A small network was shown many inputs. Here are its activations along a few directions, one row for each input.
In each table, some parts of the input vary, and every possible input appears once, in random order.
Descriptions start from the smaller parts, as in this example, which fits no table here: ring(8) and (point or ring(9) or (values(2) and line(6))).
Shared parts are said once, and a part with two or three values counts as separate values.
In the rows, 128 means zero.

Other details of the inputs vary at random and push rows far along two fixed directions, the same in every table; ignore that.

Table:
R1: [155 127  88 178 181 195 125 161  77 124  88 112 213]
R2: [206  86 155 165  86 234 122 101 154  78 138 134 142]
R3: [119 149 168  41 108  45 140 103 159 153 142 141  38]
R4: [ 96 147  96 118 198  79 132 148  88 173  89 114 124]
R5: [100 149  76 187 149 157 113 157  80 129 100 130 194]
R6: [196  70 159 197  53 235 125 110 167  64 190 134 158]
R7: [106 130 144  66 130  68 129 128 152 148 144 121  91]
R8: [146 106 207  54  41  94 132  63 229 111 192 118  11]
R9: [143  94 145 123 113 153 120 116 162 112 146 116 120]
R10: [ 87 149 181  71  69  56 146 106 173 115 164 162  45]
R11: [120 151  67 147 201 129 119 167  73 159  70 129 193]
R12: [177 107 169 121  82 150 128  88 161 113 145 132  90]
R13: [106 157 133  69 137  43 129 105 143 170 118 130  51]
R14: [107 153  82 127 214 100 131 168  63 168  82 116 171]
R15: [106 119 142  91 130  68 123 116 153 156 139 112  85]
R16: [ 70 151  65 167 186 106 125 184  64 139  88 143 194]
R17: [143 107  69 190 185 209 106 175  89 119  92 111 249]
R18: [176 110 162 188  61 246 129 110 146  52 156 154 176]
R19: [209  85 163 176  91 231 130  99 141  83 145 109 146]
R20: [156  95 155 137  71 171 150 121 155  88 191 136 132]
R21: [ 54 182 102 115 152  55 126 142  99 166 110 144 117]
R22: [ 73 157 102 128 130  80 128 150 106 141 115 137 125]
R23: [ 92 163 112  88 177  43 135 127 111 182 103 110  79]
Each input here is: values(2) or ring(6) or (values(3) and line(5)).
- Change only the values(3) part in R2. List by row number the other rows that result. => R4, R9
- Change only the values(3) part in R7. List by row number the other rows that result. => R3, R14

Table:
R24: [143 110 123 144 131 154 124 131 130 120 132 127 147]
R25: [154 111 149 133  97 152 130 110 148 110 145 121 110]
R26: [138 116 153 119 103 130 133 110 152 118 150 123 100]
R27: [161 111 179 106  78 147 130  91 174 102 152 129  83]
R28: [121 129 136 165  88 163 132 131 130  91 147 148 148]
R29: [154 119 109 152 150 173 126 144 105 119 110 127 176]
R30: [ 79 164  91  96 189  36 127 146  96 193  96 128 111]
R31: [150 122 128 139 126 156 120 118 132 125 122 122 137]
R32: [133 120 123 135 133 147 124 135 127 123 129 120 152]
R33: [140 116 100 158 152 154 119 144 107 130 111 123 167]
R34: [164 117 182 105  69 139 136  84 174 108 164 127  67]
R35: [156 121 135 137 123 165 132 124 125 111 127 123 139]
R36: [161 113 187 103  71 139 138  87 173 102 161 129  69]
R37: [ 95 144 102 164 125 144 122 152 103 114 121 147 174]
R38: [105 137  89 182 135 159 124 161  92 112 119 152 198]
R39: [ 92 144 130  79 141  51 137 134 134 159 136 129  89]
R40: [ 86 145 141  69 133  40 132 117 151 164 134 123  62]
R41: [104 138 126  97 137  75 126 125 135 153 122 120  91]
R42: [132 127  92 158 176 147 120 152  90 140  94 128 181]
R43: [ 69 160 103  94 178  38 135 152 100 178 112 120 113]
R44: [151 122 109 152 151 176 121 141 109 117 105 121 175]
- Changing only one part turns R26 into R40. The same change can be made to R43. Which row results? => R32
- What do these inputs look like to the network? => values(3) and (point or line(6))
- Change only the values(3) part in R42. List by row number the other rows that result. => R27, R36
- Start at R29 and move only the line(6) part, one step at a time. The first step leads to R42. Which rows follow, in order? => R30, R33, R24, R39

Table:
R45: [121 137 174  56  91  61 162 107 150 135 164 134  40]
R46: [120 136 121 144 129 106 131 130 121 146 127 120 106]
R47: [111 151 141 107 121 103 122 106 131 138 110 138  90]
R48: [107 149 113 115 150 116 137 151 102 127 100 133 149]
R49: [ 88 154 159  77 113  72 134 126 148 131 144 124  82]
R50: [181  92 146 169  82 211 113 103 146  87 143 147 158]
R51: [114 116 135 122 119 127 129 140 143 122 151 138 139]
R52: [164 101 146 179  75 225 116 114 150  65 149 116 165]
R53: [ 98 130  79 155 154 114 109 151 108 144 113 132 156]
R54: [139 104  98 134 215 128 117 147 102 161  84  86 158]
R55: [152 130 161 123  98 111 134  99 141 134 139 133  83]
R56: [159 119 105 103 173 132 112 130 128 163 103  94 144]
R57: [126 153 130 118 134 132 131 123 124 124 107 143 126]
R58: [178 106 145 148  95 188 121 119 154  90 146 154 149]
R59: [134 148 114 129 160 112 142 135 102 148 112 136 132]
R60: [114 111 148 121  88 121 130 112 169 117 167 134 110]
R61: [110 140 122 130 114 126 119 118 134 124 116 123 110]
R62: [108 130 107 156 148 118 134 138 103 140 132 114 144]
R63: [106 137  89 160 187 135 130 167  71 146 115 118 184]
R64: [130 115 129 113 115 123 136 144 135 115 139 143 136]
- What do these inputs look like to the network? => values(2) or (values(3) and ring(6))

Table:
R65: [100 131  50 181 171 158 114 183  80 138 100 153 243]
R66: [105 156  73 127 202  61 115 149  73 205  90 114 135]
R67: [195 110 152 169 128 230 137 105 107  99 121 114 164]
R68: [145 105  49 217 203 188  86 164  76 146  67 113 221]
R69: [ 48 155  73 167 211  95 125 174  59 155  74 125 172]
R70: [199  77 166 146  52 230 102  75 199  75 155 123 114]
R71: [ 95 108 122  27 197  15 143 150 157 188 150  68  78]
R72: [ 55 179  97  77 133  11 134 128 124 187 144 129  72]
R73: [101 147 131  89 149  83 123 126 127 141  88 112  91]
R74: [ 66 152 123 133 124 101 113 133 134 129 117 123 139]
R75: [128 125 121  99 145  78 123 137 132 167 117 149 108]
R76: [ 89 118  91 172 151 111 100 145 105 144 117 130 154]
R77: [199 118 170 127  83 209 135  97 133  90 133 110 128]
R78: [129 148 106  98 174 117 127 155  93 133  86 140 155]
R79: [146 134 183 121  70 144 162 100 150  99 177 129  71]
R80: [129 126 101 168 191 167 119 143  91 132  69 114 165]
R81: [126 112 130 146 106 126 127 142 134 125 147 159 144]
R82: [114 162  85 176 144 163 123 158  87 127 115 117 197]
R83: [152 106 177 118  67 122 155 108 168  93 178 162  81]
R84: [144 107  85 192 185 162 117 142  91 135  73 113 177]
R85: [181 105 132 203 100 206 146 121 113  92 156 124 163]
R86: [ 91 172 129  96 118  78 154 142 109 139 135 122  95]
R87: [100 159 134  75 164  11 150 109 109 197 114 116  51]
R88: [ 79 143 177  74  71  69 139 110 165 111 147 128  46]
R89: [157 133 113 124 125 149 116 110 132 149 127 117 124]
R90: [ 81  91 178  22 121  19 146 129 192 160 207  81  54]
R91: [155 152 131 121 128 147 120 114 130 136 119 110 129]
R92: [140 119 130 167 133 188 143 152 106  85 135 159 176]
R93: [165 106 138 127 138 133 137 122 125 127 118 147 132]
R94: [165 130 134 123 123 173 115 126 142 105 119 142 162]
R95: [119 108 114 186 135 144 125 133 115 112 124 127 149]
R96: [120 140 175  93  64 122 135 114 175  91 171 159 109]
R97: [122 137  70 126 180 123 112 158 104 164  86 145 179]
R98: [119 104 155 128  49 147 116  90 189  93 173 135  95]
R99: [181 101 186 133  35 221 142 116 163  33 177 157 140]
R100: [182 107 189 126  57 202 111  76 203  75 144 116  98]
R101: [ 92 152 147  84  97  23 138 108 146 168 175 132  36]
R102: [151 125 149 102 141 138 138 119 124 117 119 151 115]
- What do these inputs look like to the network? => values(2) and (point or (values(3) and ring(6)))
- Changing only the values(2) part turns R89 into R72. The same change can be made to R91. Which row results? => R82
- Change only the ring(6) part in R99. List by row number the other rows that result. => R65, R81, R83, R92, R96
- Start at R93 and move only the ring(6) part, one step at a time. The first step leads to R75. Which rows follow, in order? => R97, R94, R78, R102
